Each row has a name. After each piece below comes the name of the row it's from, unless a question asks for something else. Each question is about the rows just above it. Some pieces are copies with a little noise.

Columns, left to right: L S C D
-47, -45, 21, 61  A
-18, -36, 12, 48  B
-1, -56, 68, 47  Q
-47, -45, -76, -31  W
-84, -47, 102, 24  P
Where do -47, -45, 21, 61 appear? => A
Which column holds -36, -56, -45, -47 top down? => S
asked: -85, -47, 102, 25 => P

Columns, left to right: T H R M U N F
-58, 5, 0, 15, -31, 31, -9 = V
-81, -39, 66, -22, -30, -2, -11 = K
-22, 17, -7, -20, -6, 36, 2 = Z
-35, -30, 60, -46, -5, -5, 6 = X
-23, -19, 18, 49, -38, 11, -18 = J
-34, -22, 50, -26, 4, -49, -28 = Y
48, 17, -26, -55, 57, -15, 27 = E
-58, -16, 66, -30, -22, 31, -9 = G
asked: -30, -22 => G
Which row holds -39, 66, -22, -30, -2, -11? => K
asked: -57, 4, 2, 14, -31, 31, -9 => V
Which row holds 66, -22, -30? => K

Columns, left to right: Rufi gopep dilu vaze retot siten
-5, 1, -44, -35, -66, 47  lun
-55, -44, 1, -35, 18, 19  Falub
-41, -56, 86, 49, -1, 7  pif
13, 20, -37, 85, -21, 13  kegi
13, 20, 86, 49, -1, 7  Soz
asked: 1, -44, -35 => lun
asked: 13, 20, -37, 85, -21, 13 => kegi
Which column holds 18, -1, -21, -1 top down? => retot

Columns, left to right: mafim fatif kom Gis Dib
75, -60, -13, -46, -48 -> mevi
106, -32, 21, -41, -35 -> deti
75, -33, 19, -41, -48 -> zufo
60, -13, -60, 16, 5 -> nivek
Which column holds -48, -35, -48 top down? => Dib
-13, 21, 19 is in which column, read top down? => kom
-41, -41 is in which column, read top down? => Gis
asked: -13, -60 => nivek

Columns, left to right: Vadam Kizo Nuvav Gor mizod
44, 37, 14, 39, -46  zok
-14, 37, 14, 39, -46  nevim
43, 27, -10, 41, -49  lufiz
-14, 1, -65, 26, -7  gasom
Which column holds this, read top down? 14, 14, -10 => Nuvav
Which column holds this, read top down? 14, -10 => Nuvav
The row with 44, 37 is => zok
Which column holds 39, 41 top down? => Gor
37, 37, 27 is in which column, read top down? => Kizo
Which row holds 44, 37, 14, 39, -46? => zok
asked: -14, 1, -65, 26 => gasom

Columns, left to right: ziva pira zikiv siv buv
-84, 23, -45, 48, -56 : dekog
16, 45, 48, -45, 11 : vas
-6, 12, -13, 9, 21 : suv
-6, 32, -13, 9, 21 : boza
68, -40, -22, 32, 48 : Luk
asked: -6, 12, -13, 9, 21 => suv
21, 21 is in which column, read top down? => buv
Which column holds -56, 11, 21 top down? => buv
asked: -7, 34, -10, 9, 20 => boza
9, 9 is in which column, read top down? => siv
asked: 16, 45, 48, -45 => vas
Where do 48, -45 appear? => vas

Columns, left to right: naf vina piru tidoz Gaset Som bora Rit Nevof toz
90, 19, -38, 57, 106, -25, 51, -25, -2, 26  Sas
45, 11, -33, 31, 94, -28, 46, -10, -24, 19  rol
64, -27, 31, 8, 84, -63, 85, 81, 16, 26  nir
49, 16, -35, 45, 81, -26, 44, -5, -28, 6  deme
83, 26, -9, 74, 73, -54, 34, -13, -98, -24  detod
48, 9, -29, 43, 85, -34, 43, -4, -33, 5  Suzu
asked: 106, -25, 51, -25, -2 => Sas
asked: 46, 12, -33, 31, 94, -28, 46, -9, -24, 18 => rol
asked: 92, 18, -38, 57, 105, -24, 52, -25, -2, 26 => Sas
Which row holds 8, 84, -63, 85, 81, 16? => nir
-33, 31, -35, -9, -29 is in which column, read top down? => piru
asked: 49, 16, -35, 46, 80, -26, 44, -5, -28, 5 => deme

Columns, left to right: tis fufi boge Zul pibi vepe ver
51, 74, 62, -52, 10, 65, -50 : gur
18, 26, 6, -16, 14, 0, -25 : Mafe
8, -2, 9, 0, -11, -18, -44 : rezaz
52, -34, -27, 33, 44, -32, -43 : riguv
8, -2, 9, 0, -11, 41, -30 : niv
8, -2, 9, 0, -11, 3, -7 : Lur
Which column holds 41, 3 top down? => vepe
asked: 51, 74, 62, -52, 10 => gur

Columns, left to right: remav lebo nuso niz bon mut misu Sodob Bura furom
-30, -10, -20, 11, -23, 1, 18, -4, -26, -46 -> Guro
-79, -34, -87, -112, 115, -17, -72, 34, 72, -46 -> fibif
75, -100, 39, 42, -35, -76, 36, 92, 82, -58 -> sunob
5, -9, 10, -13, 8, 10, 28, -5, -3, 33 -> Moko
Which column holds this, read top down? -72, 36, 28 => misu
asked: 10, -13, 8, 10, 28, -5, -3 => Moko

Columns, left to right: kep Nog Zar ruze
-68, 2, 58, -5 -> gonem
-37, -21, 86, 0 -> pofe
46, -35, 81, -64 -> Sodil
-10, -19, 64, -4 -> Febem
asked: -37, -22, 86, 0 => pofe
-68, -37, 46 is in which column, read top down? => kep
asked: 47, -35, 81, -64 => Sodil

Columns, left to right: leb vak Tazor fut kir falu gekub tasif tuze
37, 59, -36, 64, 29, -23, -18, 7, 30 -> Kinul
34, 0, -8, 12, -46, -9, -2, 1, -12 -> gud
-16, -50, 11, -61, 28, 83, 45, -9, -28 -> Zat
36, -6, -10, 5, -40, 8, 7, 0, -17 -> dukid
25, 68, -36, 68, 53, -25, -21, 8, 41 -> sazo
-31, -17, 0, -39, 93, 82, 37, -7, 1 -> mube
Which column holds 30, -12, -28, -17 top down? => tuze
asked: -16, -50, 11, -61, 28, 83, 46, -9, -28 => Zat

Columns, left to right: Fasik vobid luv danag lotot zil
15, -66, -23, 25, -19, -18 : tiku
32, -25, -49, 25, 71, 43 : Feg
-93, 102, -18, -48, 38, 68 : gapo
-44, 54, 105, -43, -77, -87 : fevo
-43, -80, -28, 3, 8, 31 : bonup
Which column holds this, read top down? -23, -49 => luv
asked: 32, -24, -49, 25, 70, 43 => Feg
asked: -45, -80, -28, 4, 7, 31 => bonup
asked: -48, 55, 105, -44, -75, -86 => fevo
Which row holds -43, -77? => fevo

Columns, left to right: vurad bul suf tudig Sike guk ruri Luf zuto nunap
-64, 1, -71, -82, -100, 52, -48, 28, -92, -14  Vasid
50, -82, -11, -50, -98, 59, -100, 58, -94, 28  kosa
18, 63, 64, 46, 61, 18, 41, 5, -68, 41  Niteg
5, 57, -8, 46, 61, 18, 41, 5, -76, 41  boko
100, -52, -20, 71, 17, 72, -96, 5, 59, -8  naka
1, 15, 35, 9, 16, 91, 48, 40, 18, -29  fudo
asked: 18, 63, 64, 46, 62, 18, 41, 5, -68, 41 => Niteg
Which column holds this, read top down? 5, 5, 5 => Luf
asked: 102, -53, -18, 73, 18, 73, -96, 4, 59, -7 => naka
Which column holds -11, 64, -8, -20, 35 top down? => suf
asked: 5, 59, -8 => naka

Columns, left to right: demul reb pamo lif Terud gufa sib Mibub dife
-42, 2, 14, -19, -20, 18, 31, 30, -6 = Seg
-42, 2, 14, 54, -20, 18, 31, 30, -6 = tobuv
-44, -7, 12, -15, -29, 3, 19, 14, 6 = borub
-42, 2, 14, -19, -20, 18, 31, 54, -6 = vobu
asked: -42, 2, 14, -18, -20, 18, 31, 31, -4 => Seg
-44, -7, 12, -15, -29, 3, 19, 14 is in which row? => borub

Columns, left to right: sazi Kuvit davip manir Veza Mifi zipig sof firav
25, 48, 35, 36, 56, -67, -53, 34, -57  Dofe
23, -99, -87, -91, -102, 34, 71, 14, 26  kogof
19, 53, 38, 44, 57, 21, -49, 34, 24  sim
27, -77, -75, -75, -75, -83, 47, 23, -81  desod
25, -12, -23, -18, -8, -93, -2, 36, -86  zavav
21, 65, 46, 53, 71, -37, -62, 39, -29  kikit
19, 39, 25, 29, 46, -60, -41, 33, -60  Tipa
20, 27, 17, 21, 27, 62, -26, 31, 63  sivaz
22, 30, 23, 23, 36, -16, -37, 28, -13  tevom
19, 38, 31, 33, 39, 86, -36, 28, 85  Kani
25, 22, 13, 15, 27, -21, -29, 33, -13  miv
asked: 27, -78, -76, -74, -75, -84, 47, 23, -81 => desod
asked: 22, 30, 23, 22, 36, -16, -37, 28, -13 => tevom

Columns, left to right: Tiveb seba pona kip
40, 34, -4, -5 = Kab
-33, -52, -43, 52 = Bupe
-7, 43, -17, 55 = Fipe
37, 43, 17, 22 = digas
56, -2, -33, -50 = tar
38, -52, -56, 64 = gir
-11, 80, -46, 50 = Lal
-80, -98, 41, 3 = kenu
38, -52 is in which row? => gir
Which row holds -33, -50? => tar
80, -46, 50 is in which row? => Lal

Columns, left to right: valer Nutag bufoz puret
-52, -37, 15, -13 : gapul
-42, -21, 44, 2 : rofe
-45, -28, 35, 3 : dar
-59, -47, 13, -16 : peg
51, 54, 47, 50 : kele
-39, -39, -20, -9 : dunag
13, -11, -83, -27 : farob
-52, 50, 15, -13 : Ture
38, 46, 49, 34 : Pitu
-11, -83, 13, -36 : Lozu
48, 49, 58, 63 : pozu
asked: 13, -11, -83 => farob
Which row holds 38, 46? => Pitu
asked: 39, 47, 48, 36 => Pitu
asked: 48, 50, 57, 63 => pozu
asked: -9, -83, 14, -37 => Lozu
asked: -40, -21, 44, 3 => rofe

Columns, left to right: Zutud Gep zutu Zak
-46, -47, -39, -38 -> Tifov
-65, -88, -28, -37 -> Rupa
-26, 0, -84, -41 -> Nuvi
-43, -33, -97, -40 -> ked
-13, 1, -17, -33 -> Vos
1, 41, -64, -37 -> Kenup
-26, -12, -52, -36 -> zugip
asked: -11, 0, -17, -35 => Vos
The row with 0, -84 is => Nuvi
asked: 1, 41, -63, -36 => Kenup
Which column holds this, read top down? 0, -33 => Gep
asked: -13, 1, -17 => Vos
-37, -41, -40, -33, -37, -36 is in which column, read top down? => Zak

Columns, left to right: Fuzog Keduk Fabu pom
-21, -1, -99, -2 -> nikud
-21, -1, -99, -9 -> Farom
-21, -1, -99, 1 -> Gim
asked: -21, -1, -99, -9 => Farom
asked: -22, 0, -99, -2 => nikud
asked: -21, -2, -99, -8 => Farom

Columns, left to right: kugip Pofa vutu sobi
0, -36, 36, -38 : nizu
40, 18, -41, -34 : Pili
-43, -44, -41, -34 : Keke
16, -21, 30, 19 : mam
2, -36, 39, -39 : kazet
49, 7, -20, -15 : Rul
27, -25, 45, -6 : nufo
40, 18, -41, -34 is in which row? => Pili
asked: -43, -44, -41, -33 => Keke
asked: 3, -36, 39, -38 => kazet
asked: 49, 8, -17, -18 => Rul
Where do -20, -15 appear? => Rul
Which column holds 49, 27 top down? => kugip

Columns, left to right: sev pamuf Nake Mibag mik busum sonun
49, 33, -45, 30, 39, -37, 33 -> pup
-19, -82, 5, 28, -76, 54, 32 -> Rikan
43, 39, -36, 30, 41, -42, 35 -> Lufe
65, 31, -58, 26, 37, -35, 31 -> bebos
-79, 5, 52, 18, 4, -32, 22 -> mot
-14, -73, 5, 32, -69, 49, 35 -> medeb
4, -20, -11, 27, -15, 3, 31 -> Sipe
17, -66, -20, 28, -66, 44, 35 -> kel
-50, 41, 35, 21, 36, -58, 26 -> ruve
asked: 17, -66, -21, 28, -66, 44, 35 => kel
asked: -50, 40, 35, 21, 36, -58, 26 => ruve
asked: 66, 31, -57, 26, 36, -35, 31 => bebos
-66, 36 is in which column, read top down? => mik
asked: 2, -22, -11, 28, -15, 2, 29 => Sipe

Columns, left to right: Biveb gup Tokin nebe lim
-79, -31, -23, 13, -25 -> putu
-88, -20, -63, 61, 24 -> Zapak
-80, -17, -30, 4, -31 -> dupud
-79, -31, -22, 13, -25 -> feguk
-49, -30, -19, 51, -44 -> Bodub
-79, 51, -30, -19, -44 -> vil
asked: -79, 52, -30, -18, -44 => vil
Which column holds this, read top down? 51, -19 => nebe
asked: -19, 51 => Bodub
Which column holds this, read top down? -88, -80, -79, -49, -79 => Biveb
The row with -30, -19, 51, -44 is => Bodub

Columns, left to right: vot gope vonus pabe zek Mep Mabe Vuv vege nonuz
9, 18, -72, -61, 53, -60, 43, 55, -40, 18  fazuz
-61, 53, -72, 18, 9, -41, -74, -25, -92, 31  dov
4, 18, -55, -25, 82, -41, 93, -18, -78, 1  gebav
-77, 18, 6, -25, 61, -60, -9, 14, -78, 11  kovuz
-4, 18, 30, -72, 91, -41, 95, -4, -33, -5  gegar
37, 18, -66, -25, 37, -96, -40, 0, -55, 20  Ziv
asked: 36, 20, -66, -24, 39, -96, -40, -1, -54, 20 => Ziv
asked: -33, -5 => gegar
asked: 91, -41 => gegar
asked: 9, 18, -72, -61, 53 => fazuz

Columns, left to right: lovob Guno Kopoz Bomip
83, -63, -41, -83 : kosi
-20, -22, 87, 41 : tavis
23, 63, 84, -69 : Gepop
28, 80, -73, 50 : vezi
3, -52, 19, 20 : kiraz
12, -37, -49, -42 : Rar
3, -52, -53, 38 : zagi
-84, 15, -73, 45 : togis
39, -41, 7, 54 : bog
-53, -53, -40, 51 : safa
-22, 13, 9, 55 : Ralez
-88, 19, 10, -71 : fova
Which column holds -73, 19 top down? => Kopoz
asked: 12, -37, -49, -42 => Rar
Which column holds this, read top down? -69, 50 => Bomip
asked: -52, -53 => zagi
asked: -89, 20, 10, -69 => fova
Which column holds 28, 3, 12 top down? => lovob
The row with -41, 7, 54 is => bog

Columns, left to right: rizu Gabud gemig Volo rinod
0, -9, -31, 19, 23 = feluv
-16, 11, 36, -27, 81 = zemu
36, -16, 3, -58, 25 = nuvuz
-31, 19, 0, -9, 25 = Nizub
asked: 0, -9, -31, 19 => feluv
asked: -31, 19, -1, -9, 25 => Nizub
Where do 3, -58 appear? => nuvuz

Columns, left to right: Femab roka dor rudiv Gekob tulap
114, 25, -24, -37, -37, 36 = zivut
21, -55, -55, 19, -55, 17 = lup
25, -27, -37, -37, -55, 17 = fefos
70, -28, 21, -37, -55, 17 = peke
asked: 69, -29, 22, -38, -55, 17 => peke
Which column holds this, read top down? 36, 17, 17 => tulap
asked: 24, -27, -36, -36, -54, 18 => fefos
asked: -37, -37, -55, 17 => fefos
-37, -55 is in which column, read top down? => Gekob
-27, -37, -37, -55 is in which row? => fefos
Which row holds 25, -24, -37, -37? => zivut

Columns, left to right: laso dube kisi Nadis fune mafa fidiv sol
-33, 41, -16, -86, 101, 50, 34, -5 -> mapi
-39, 40, -15, -90, 101, 46, 41, -4 -> mabi
-21, 42, -17, -76, 96, 55, 21, -6 -> koba
-53, 32, -10, -95, 94, 31, 58, 0 -> zub
-11, 40, -16, -64, 87, 55, 10, -7 -> lipav
-59, 26, -7, -92, 84, 20, 65, 2 -> Golal
-44, 38, -13, -93, 100, 42, 47, -2 -> gurad
-61, 24, -6, -90, 79, 15, 67, 3 -> mel
-27, 42, -16, -81, 99, 53, 27, -5 -> Pada
-16, 41, -17, -70, 92, 55, 15, -7 -> bodu
-57, 29, -9, -94, 89, 25, 62, 1 -> butum
-49, 35, -12, -95, 97, 37, 53, -1 -> selut
asked: -16, -86 => mapi
-70, 92 is in which row? => bodu
Which column holds -95, -64, -92, -93, -90, -81, -70 top down? => Nadis
asked: -61, 24, -6, -90, 79, 15, 67, 2 => mel
-16, -15, -17, -10, -16, -7, -13, -6 is in which column, read top down? => kisi
Which column holds this, read top down? -10, -16, -7, -13 => kisi

Columns, left to right: vover zed dil mavu
-11, -74, -48, 69 -> Gosu
-31, 31, 37, -108 -> Nari
-52, -35, 39, 3 -> ratov
10, -60, -84, 41 -> Vali
Which column holds -52, 10 top down? => vover
Which column holds 31, -35, -60 top down? => zed
asked: -51, -35, 40, 3 => ratov
asked: -31, 31, 36, -108 => Nari

